Each row below holds a small network's activations on one input, seen along a few directions.
In each table, some parts of the input vary, and every possible input appears once, in random order.
A made-up example of a description, with smaller parts first: values(2) and (point or line(9) or (line(4) and ring(5))).
Shared parts are said once, and a part with two or three values counts as separate values.
In the rows, zero is written as 128.

Other details of the inputs shift rows strongly along two fixed directions, in all tables alike. That doesn't count.

Rows:
r1: 155; 87; 129; 109; 162; 69; 98; 139; 152; 105; 190; 176; 130
r2: 143; 148; 69; 133; 78; 94; 160; 159; 34; 45; 160; 132; 105
r3: 68; 180; 155; 162; 128; 227; 141; 81; 124; 178; 43; 66; 113
r4: 52; 174; 119; 186; 133; 235; 105; 58; 121; 141; 49; 122; 107
r5: 83; 151; 128; 133; 92; 155; 129; 126; 167; 178; 83; 147; 158
r6: 131; 118; 178; 113; 177; 132; 114; 118; 183; 183; 122; 109; 136
r7: 138; 108; 125; 122; 150; 99; 111; 125; 135; 102; 156; 167; 123
r8: 83; 176; 91; 165; 97; 182; 139; 105; 67; 91; 99; 123; 97
r9: 116; 109; 132; 135; 179; 136; 79; 98; 172; 146; 125; 153; 133
r10: 110; 136; 174; 127; 160; 160; 127; 105; 159; 184; 92; 96; 128
r11: 139; 110; 183; 121; 171; 145; 114; 110; 190; 174; 127; 126; 126
r12: 147; 143; 68; 124; 78; 95; 167; 152; 32; 46; 148; 124; 114
r13: 127; 158; 141; 136; 115; 160; 154; 127; 111; 137; 112; 90; 110
r14: 178; 77; 188; 85; 190; 72; 116; 143; 202; 164; 171; 139; 143
r15: 163; 152; 112; 116; 64; 102; 198; 172; 42; 70; 150; 83; 106
r16: 142; 100; 143; 110; 129; 117; 108; 150; 203; 169; 131; 185; 172
r17: 101; 169; 125; 148; 89; 170; 166; 126; 67; 132; 84; 55; 110
r18: 145; 107; 115; 119; 131; 85; 122; 136; 111; 82; 165; 159; 122
r19: 127; 121; 99; 135; 126; 120; 119; 120; 105; 101; 132; 132; 126
r20: 144; 115; 114; 120; 142; 91; 117; 137; 121; 95; 165; 163; 120
r21: 104; 143; 99; 147; 123; 159; 126; 100; 97; 110; 99; 122; 123
r22: 52; 163; 106; 187; 133; 235; 100; 57; 121; 152; 44; 102; 119
r23: 112; 126; 170; 145; 150; 172; 115; 102; 169; 173; 104; 96; 125
r24: 157; 74; 145; 109; 192; 75; 73; 125; 188; 132; 178; 183; 141
r25: 139; 139; 72; 136; 73; 94; 158; 155; 34; 42; 157; 128; 106
r26: 180; 79; 167; 94; 161; 65; 126; 157; 167; 142; 179; 120; 139
r27: 143; 141; 142; 110; 125; 113; 157; 148; 104; 137; 130; 92; 121
r28: 185; 77; 168; 96; 156; 71; 123; 155; 167; 137; 186; 130; 132
r29: 165; 158; 111; 114; 68; 103; 201; 172; 42; 72; 149; 87; 104
r30: 98; 128; 128; 146; 170; 171; 95; 79; 158; 153; 92; 142; 131
r31: 122; 117; 139; 127; 130; 151; 100; 137; 206; 184; 111; 176; 167
r32: 156; 105; 175; 104; 175; 107; 120; 134; 183; 168; 148; 122; 134
r33: 107; 152; 95; 146; 130; 161; 125; 105; 100; 116; 102; 126; 119
r34: 142; 138; 140; 114; 122; 113; 154; 149; 102; 138; 131; 86; 123
r35: 145; 143; 70; 124; 79; 95; 165; 153; 33; 42; 148; 125; 110
r36: 90; 120; 127; 155; 162; 169; 83; 81; 159; 146; 97; 135; 127
r37: 137; 142; 78; 130; 72; 96; 166; 152; 33; 36; 159; 134; 103
r38: 133; 114; 176; 123; 175; 139; 110; 116; 186; 184; 125; 108; 134
r39: 175; 80; 170; 89; 162; 61; 124; 156; 164; 147; 175; 115; 143
r40: 165; 128; 87; 110; 59; 88; 156; 197; 103; 103; 157; 159; 156
r41: 118; 148; 147; 127; 116; 145; 156; 127; 100; 142; 102; 78; 119
r42: 138; 95; 136; 116; 182; 108; 91; 107; 173; 136; 142; 167; 138
r43: 52; 178; 109; 182; 138; 237; 103; 61; 122; 149; 46; 114; 108
r44: 134; 169; 70; 110; 19; 86; 192; 197; 59; 92; 137; 133; 144
r45: 113; 144; 92; 146; 126; 151; 122; 110; 97; 114; 111; 123; 123
r46: 164; 85; 128; 99; 169; 66; 105; 136; 152; 105; 174; 173; 135
r47: 149; 106; 113; 118; 131; 86; 120; 136; 109; 82; 163; 157; 124
r48: 76; 177; 148; 176; 122; 240; 131; 82; 129; 175; 57; 74; 104
r49: 176; 71; 190; 87; 187; 71; 112; 142; 203; 163; 173; 135; 146
r50: 155; 115; 101; 111; 139; 86; 126; 141; 110; 94; 161; 153; 127
r51: 110; 179; 122; 155; 87; 184; 167; 124; 76; 126; 94; 68; 104
r52: 50; 178; 115; 187; 135; 238; 101; 61; 122; 146; 51; 120; 105
r53: 79; 140; 126; 142; 90; 156; 117; 124; 170; 180; 85; 136; 161
r54: 162; 122; 95; 107; 56; 86; 161; 192; 103; 96; 154; 161; 157
r55: 150; 96; 182; 99; 171; 99; 119; 131; 178; 165; 144; 114; 141
r56: 150; 123; 99; 116; 107; 79; 148; 152; 76; 57; 174; 156; 112
r57: 182; 80; 184; 90; 186; 81; 109; 143; 203; 163; 180; 147; 135
r58: 89; 121; 132; 160; 158; 170; 80; 81; 158; 142; 102; 142; 125
r59: 87; 128; 123; 160; 139; 166; 97; 90; 134; 123; 111; 139; 116
r60: 130; 160; 75; 111; 13; 85; 193; 191; 56; 85; 133; 128; 146
r61: 101; 122; 141; 122; 122; 128; 100; 133; 208; 197; 111; 161; 172
r62: 138; 91; 138; 120; 123; 117; 98; 149; 202; 168; 135; 174; 173
r63: 154; 112; 98; 115; 137; 85; 121; 141; 109; 95; 163; 149; 130
r64: 105; 180; 123; 147; 92; 175; 168; 127; 70; 133; 87; 58; 110
r65: 159; 94; 180; 109; 164; 112; 118; 127; 182; 156; 152; 127; 130
Description of these inputs: ring(5) and (values(2) or line(5) or line(6)).
Changing only the ring(5) part turns r30 into r33. The same change can be made to r4. Which row results? -> r52
Changing only the ring(5) part turns r65 into r11. The same change can be made to r37. Which row results? -> r56
Which other rows does r64 become when the ring(5) part takes its other values? List them by row number. -> r3, r6, r39, r55
Which other rows agree with r51 in the ring(5) part? List them by row number. -> r1, r2, r9, r24, r34, r38, r40, r45, r48, r61, r63, r64
Which other rows does r31 become when the values(2) part takes its other values? List them by row number. -> r44

Rows:
r66: 89; 171; 116; 156; 92; 191; 141; 118; 112; 154; 81; 93; 123
r67: 142; 119; 118; 124; 115; 110; 134; 139; 115; 101; 153; 146; 119
r68: 150; 101; 153; 105; 147; 95; 122; 139; 184; 157; 151; 144; 151
r69: 79; 167; 144; 164; 122; 197; 133; 94; 106; 141; 77; 72; 104
r70: 84; 175; 145; 163; 142; 215; 135; 78; 118; 160; 66; 85; 98
r71: 132; 111; 135; 131; 143; 121; 108; 122; 151; 127; 139; 149; 129
r72: 130; 104; 128; 116; 150; 100; 110; 122; 146; 133; 143; 145; 136
r73: 105; 147; 109; 144; 125; 154; 122; 114; 116; 126; 100; 123; 123
r74: 154; 126; 90; 106; 106; 73; 154; 163; 73; 77; 163; 134; 130
r75: 141; 103; 132; 120; 148; 105; 108; 124; 150; 127; 146; 150; 135
r76: 171; 144; 92; 116; 76; 95; 192; 171; 20; 55; 155; 79; 105
r77: 156; 92; 139; 110; 155; 93; 106; 142; 166; 122; 167; 168; 135
r78: 134; 109; 153; 115; 138; 121; 119; 136; 168; 161; 124; 138; 143
r79: 127; 122; 152; 124; 136; 131; 117; 132; 161; 166; 123; 134; 144
r80: 144; 90; 141; 108; 166; 88; 97; 122; 169; 139; 157; 157; 143
r81: 87; 162; 116; 165; 117; 194; 125; 98; 115; 131; 85; 122; 118
r82: 154; 154; 95; 110; 53; 92; 194; 179; 50; 73; 145; 108; 126
r83: 125; 107; 147; 126; 173; 130; 88; 109; 184; 153; 129; 156; 141
Describe the family of inputs behind these rows. -> values(3) or ring(5) or (values(2) and line(5))
Which other rows does r83 become when the values(2) part takes its other values? List them by row number. -> r75
A walk changes only the ring(5) part. It starts at r82 and steps to r78. List the rest of the walk in order. -> r79, r66, r68

Rows:
r84: 73; 179; 114; 170; 90; 205; 137; 101; 112; 136; 76; 114; 114
r85: 147; 123; 111; 130; 112; 102; 146; 137; 78; 73; 150; 118; 109
r86: 132; 114; 139; 134; 173; 150; 97; 107; 163; 153; 126; 144; 129
r87: 141; 151; 91; 115; 100; 103; 156; 159; 75; 96; 134; 129; 129
r88: 165; 112; 112; 120; 96; 93; 146; 165; 96; 84; 175; 145; 121
r89: 155; 88; 136; 109; 135; 82; 109; 156; 167; 129; 165; 162; 154
r90: 141; 143; 106; 128; 79; 117; 160; 159; 76; 81; 152; 135; 110
r91: 101; 112; 143; 123; 158; 122; 100; 100; 165; 159; 114; 136; 142
r92: 82; 170; 97; 156; 110; 200; 132; 95; 104; 146; 59; 104; 128
r93: 118; 156; 116; 144; 86; 156; 157; 133; 88; 89; 119; 128; 107
r94: 88; 174; 99; 167; 117; 206; 129; 94; 103; 137; 73; 101; 115
r95: 122; 79; 179; 112; 188; 113; 72; 104; 249; 201; 132; 182; 164
r96: 141; 112; 155; 117; 185; 131; 102; 110; 179; 146; 134; 157; 129
r97: 91; 140; 130; 151; 158; 188; 94; 93; 163; 173; 75; 127; 141
r98: 140; 130; 100; 135; 101; 107; 147; 141; 63; 78; 148; 113; 107
r99: 81; 132; 136; 162; 157; 181; 90; 76; 160; 161; 89; 113; 124
r100: 162; 132; 101; 104; 121; 82; 149; 159; 99; 95; 164; 140; 125
r101: 145; 109; 134; 111; 124; 85; 122; 156; 151; 128; 157; 162; 146
r102: 176; 93; 140; 105; 170; 91; 113; 136; 155; 117; 168; 159; 133
r103: 125; 100; 163; 123; 179; 119; 96; 101; 174; 136; 139; 145; 124
r104: 130; 132; 92; 128; 94; 98; 145; 149; 68; 85; 137; 112; 127
r105: 83; 186; 107; 166; 112; 214; 139; 95; 85; 131; 70; 106; 102
r106: 160; 90; 135; 112; 138; 86; 110; 149; 169; 124; 174; 160; 142
r107: 124; 148; 111; 153; 85; 160; 152; 130; 87; 89; 120; 122; 110
r108: 167; 107; 188; 89; 139; 81; 161; 161; 146; 162; 160; 73; 139
r109: 162; 90; 224; 91; 209; 121; 112; 130; 247; 238; 129; 104; 152
r110: 152; 117; 115; 111; 118; 75; 143; 151; 83; 81; 171; 132; 112
r111: 75; 127; 135; 149; 150; 175; 93; 78; 159; 168; 76; 116; 139
r112: 121; 143; 110; 121; 126; 128; 135; 124; 120; 137; 110; 134; 136
r113: 101; 187; 166; 152; 71; 211; 176; 128; 111; 180; 62; 42; 113
r114: 147; 95; 138; 104; 160; 66; 108; 135; 154; 122; 173; 148; 133
r115: 163; 119; 93; 96; 91; 35; 161; 183; 58; 61; 183; 130; 129
r116: 114; 133; 110; 137; 92; 141; 136; 131; 119; 125; 111; 130; 138
Describe the family of inputs behind these rows. -> values(3) and (point or (values(2) and line(5)))
Which other rows does r99 become when the values(2) part takes its other values? List them by row number. -> r114
Which other rows agree with r106 in the values(3) part? List them by row number. -> r84, r88, r89, r90, r93, r95, r101, r107, r113, r116

Rows:
r117: 160; 108; 129; 120; 149; 116; 110; 138; 161; 142; 155; 159; 136
r118: 92; 157; 127; 149; 120; 168; 123; 95; 122; 133; 98; 121; 112
r119: 80; 141; 126; 159; 124; 164; 119; 99; 101; 147; 87; 77; 125
r120: 92; 137; 118; 160; 121; 168; 117; 107; 110; 146; 84; 75; 125
r121: 111; 141; 105; 140; 78; 132; 155; 128; 62; 86; 124; 108; 114
r122: 127; 176; 96; 126; 117; 150; 175; 128; 52; 98; 109; 94; 101
r123: 143; 104; 129; 111; 146; 99; 110; 132; 156; 138; 137; 164; 148
r124: 178; 117; 106; 97; 114; 66; 144; 176; 97; 91; 172; 162; 129
r125: 83; 135; 135; 163; 127; 193; 109; 93; 148; 143; 82; 110; 125
r126: 171; 101; 123; 102; 108; 62; 144; 163; 91; 80; 191; 145; 123
r127: 112; 79; 170; 134; 182; 148; 69; 87; 221; 179; 117; 148; 142
r128: 170; 99; 155; 120; 185; 122; 117; 119; 157; 139; 138; 119; 119
r129: 149; 95; 149; 123; 150; 110; 106; 137; 165; 126; 157; 145; 133
r130: 160; 113; 134; 114; 120; 85; 137; 163; 105; 88; 181; 141; 119
r131: 95; 100; 165; 125; 195; 140; 78; 90; 222; 186; 114; 159; 148
r132: 144; 90; 144; 115; 139; 91; 114; 130; 144; 121; 164; 147; 133
r133: 94; 163; 106; 145; 89; 146; 150; 118; 84; 96; 104; 105; 115
r134: 80; 157; 118; 152; 127; 154; 121; 96; 107; 147; 82; 81; 125
r135: 105; 140; 108; 150; 112; 172; 123; 105; 129; 141; 95; 124; 135
r136: 142; 114; 145; 112; 149; 90; 116; 133; 156; 119; 161; 149; 131
r137: 99; 136; 126; 160; 115; 177; 122; 108; 130; 128; 97; 112; 121
r138: 100; 164; 86; 137; 94; 143; 140; 131; 63; 120; 83; 88; 133
r139: 182; 110; 135; 106; 149; 81; 155; 148; 94; 94; 168; 115; 114
r140: 80; 161; 128; 156; 139; 193; 116; 92; 136; 160; 83; 131; 109
r141: 163; 126; 146; 86; 103; 72; 176; 181; 120; 133; 160; 116; 131
r142: 110; 166; 148; 145; 69; 164; 182; 142; 79; 133; 100; 70; 114
r143: 103; 161; 85; 133; 97; 120; 155; 136; 55; 113; 108; 85; 121
r144: 97; 165; 146; 150; 107; 212; 139; 110; 153; 194; 74; 85; 134
r145: 116; 149; 106; 155; 87; 166; 145; 123; 80; 103; 108; 108; 106
r146: 130; 102; 131; 107; 150; 91; 117; 126; 153; 136; 147; 156; 138
r147: 95; 146; 141; 168; 134; 204; 109; 101; 145; 146; 90; 115; 110
r148: 115; 97; 157; 121; 180; 129; 81; 107; 209; 173; 114; 165; 160
r149: 119; 165; 93; 153; 87; 167; 150; 134; 87; 108; 108; 116; 125
r150: 134; 172; 93; 139; 115; 184; 158; 120; 72; 114; 101; 88; 114
r151: 155; 118; 111; 102; 121; 73; 145; 155; 105; 101; 168; 154; 124
r152: 120; 99; 157; 125; 181; 130; 81; 109; 210; 174; 115; 168; 158
r153: 163; 114; 115; 99; 110; 51; 148; 163; 106; 76; 182; 142; 127
r154: 102; 108; 169; 128; 198; 146; 79; 94; 220; 187; 119; 164; 142
r155: 113; 94; 184; 137; 192; 154; 70; 89; 211; 183; 130; 157; 131
r156: 103; 89; 183; 137; 189; 147; 71; 88; 220; 178; 125; 151; 145
r157: 192; 120; 110; 76; 140; 70; 154; 169; 89; 89; 169; 135; 131
r158: 106; 156; 90; 139; 85; 148; 150; 126; 76; 107; 93; 122; 127
r159: 152; 100; 124; 114; 139; 99; 116; 141; 160; 128; 153; 150; 151
r160: 98; 159; 118; 150; 118; 173; 126; 115; 120; 135; 84; 132; 132
r161: 112; 174; 98; 146; 91; 163; 150; 140; 77; 103; 98; 125; 118
r162: 93; 149; 118; 163; 125; 195; 114; 99; 150; 154; 83; 122; 137
r163: 142; 118; 149; 115; 155; 101; 112; 132; 162; 126; 158; 151; 124
r164: 115; 171; 96; 139; 92; 142; 163; 145; 68; 94; 122; 122; 104
r165: 119; 155; 86; 151; 83; 160; 149; 126; 86; 112; 106; 117; 125
r166: 71; 139; 144; 161; 128; 189; 110; 87; 138; 143; 86; 111; 126
r167: 152; 107; 130; 108; 144; 93; 114; 141; 146; 131; 145; 167; 144
r168: 163; 118; 149; 104; 180; 96; 130; 120; 143; 128; 149; 125; 120
r169: 179; 103; 92; 96; 117; 52; 136; 177; 97; 107; 178; 117; 148
r170: 100; 164; 102; 147; 87; 148; 149; 112; 80; 101; 104; 109; 108
r171: 179; 124; 151; 85; 94; 50; 178; 183; 114; 115; 174; 110; 131
r172: 139; 103; 128; 108; 148; 87; 120; 132; 150; 133; 153; 159; 135
r173: 149; 112; 116; 101; 113; 64; 140; 144; 110; 91; 167; 139; 127
r174: 108; 154; 161; 154; 93; 188; 156; 128; 129; 164; 83; 75; 120
r175: 166; 97; 115; 114; 109; 81; 136; 155; 111; 91; 168; 137; 124
r176: 149; 114; 169; 91; 135; 108; 132; 152; 180; 176; 131; 130; 152
r177: 128; 107; 139; 115; 159; 101; 112; 128; 168; 140; 144; 157; 140
r178: 145; 99; 152; 117; 145; 97; 115; 138; 146; 117; 168; 147; 134
r179: 173; 120; 116; 98; 114; 57; 146; 165; 99; 80; 188; 148; 112
r180: 121; 170; 94; 155; 90; 173; 150; 137; 87; 109; 110; 116; 117
r181: 174; 106; 121; 115; 115; 90; 136; 161; 109; 93; 174; 141; 113
r182: 132; 97; 155; 131; 181; 145; 77; 101; 215; 184; 127; 164; 151
Describe the family of inputs behind these rows. -> ring(6) and (values(3) or (values(2) and line(4)))
Changing only the ring(6) part turns r148 into r131. The same change can be made to r124. Which row results? -> r140
Which other rows does r145 become when the values(2) part takes its other values? List them by row number. -> r129
A walk changes only the ring(6) part. It starts at r157 and steps to r122. List the rest of the walk in order. -> r168, r139, r128, r150
Which other rows does r134 become when the values(3) part takes its other values? List them by row number. -> r168, r171
Which other rows does r176 become when the values(3) part takes its other values? List them by row number. -> r138, r157
Which other rows does r131 become when the values(2) part takes its other values? List them by row number. -> r146

Rows:
r183: 159; 90; 168; 101; 199; 80; 109; 124; 155; 150; 155; 108; 127
r184: 86; 158; 166; 170; 166; 227; 115; 61; 145; 178; 70; 65; 96
r185: 127; 179; 105; 147; 82; 154; 189; 131; 18; 55; 126; 90; 70
r186: 121; 141; 72; 137; 121; 104; 127; 124; 58; 61; 147; 134; 106
r187: 141; 158; 128; 123; 101; 141; 161; 151; 113; 118; 125; 143; 119
r188: 64; 152; 125; 162; 168; 202; 100; 50; 126; 151; 55; 96; 114
r189: 64; 160; 108; 158; 85; 180; 136; 95; 106; 140; 63; 101; 139
r190: 172; 101; 103; 80; 132; 44; 139; 170; 130; 115; 164; 166; 158
r191: 193; 106; 88; 115; 111; 66; 154; 169; 47; 19; 204; 143; 102
r192: 127; 90; 131; 111; 188; 104; 60; 113; 223; 174; 145; 204; 164
r193: 133; 57; 178; 128; 178; 121; 58; 113; 243; 169; 153; 191; 155
r194: 123; 79; 198; 107; 183; 109; 83; 117; 234; 216; 128; 126; 167
r195: 123; 174; 108; 143; 30; 146; 197; 163; 46; 98; 115; 61; 109
r196: 175; 94; 157; 91; 106; 53; 147; 178; 144; 102; 198; 158; 133
r197: 190; 129; 123; 92; 101; 80; 172; 190; 111; 119; 168; 116; 135
r198: 52; 184; 148; 167; 143; 251; 116; 76; 161; 222; 17; 81; 137
r199: 122; 171; 77; 160; 67; 187; 156; 136; 70; 90; 98; 135; 117
r200: 132; 80; 123; 111; 142; 56; 87; 143; 174; 126; 175; 187; 156
Describe the family of inputs behind these rows. -> values(3) and ring(6)
Changing only the ring(6) part turns r184 into r185. The same change can be made to r195. Which row results? -> r196
Which other rows does r191 become when the values(3) part takes its other values? List them by row number. -> r193, r199
Which other rows does r198 become when the ring(6) part takes its other values? List them by row number. -> r187, r190, r192, r197, r199
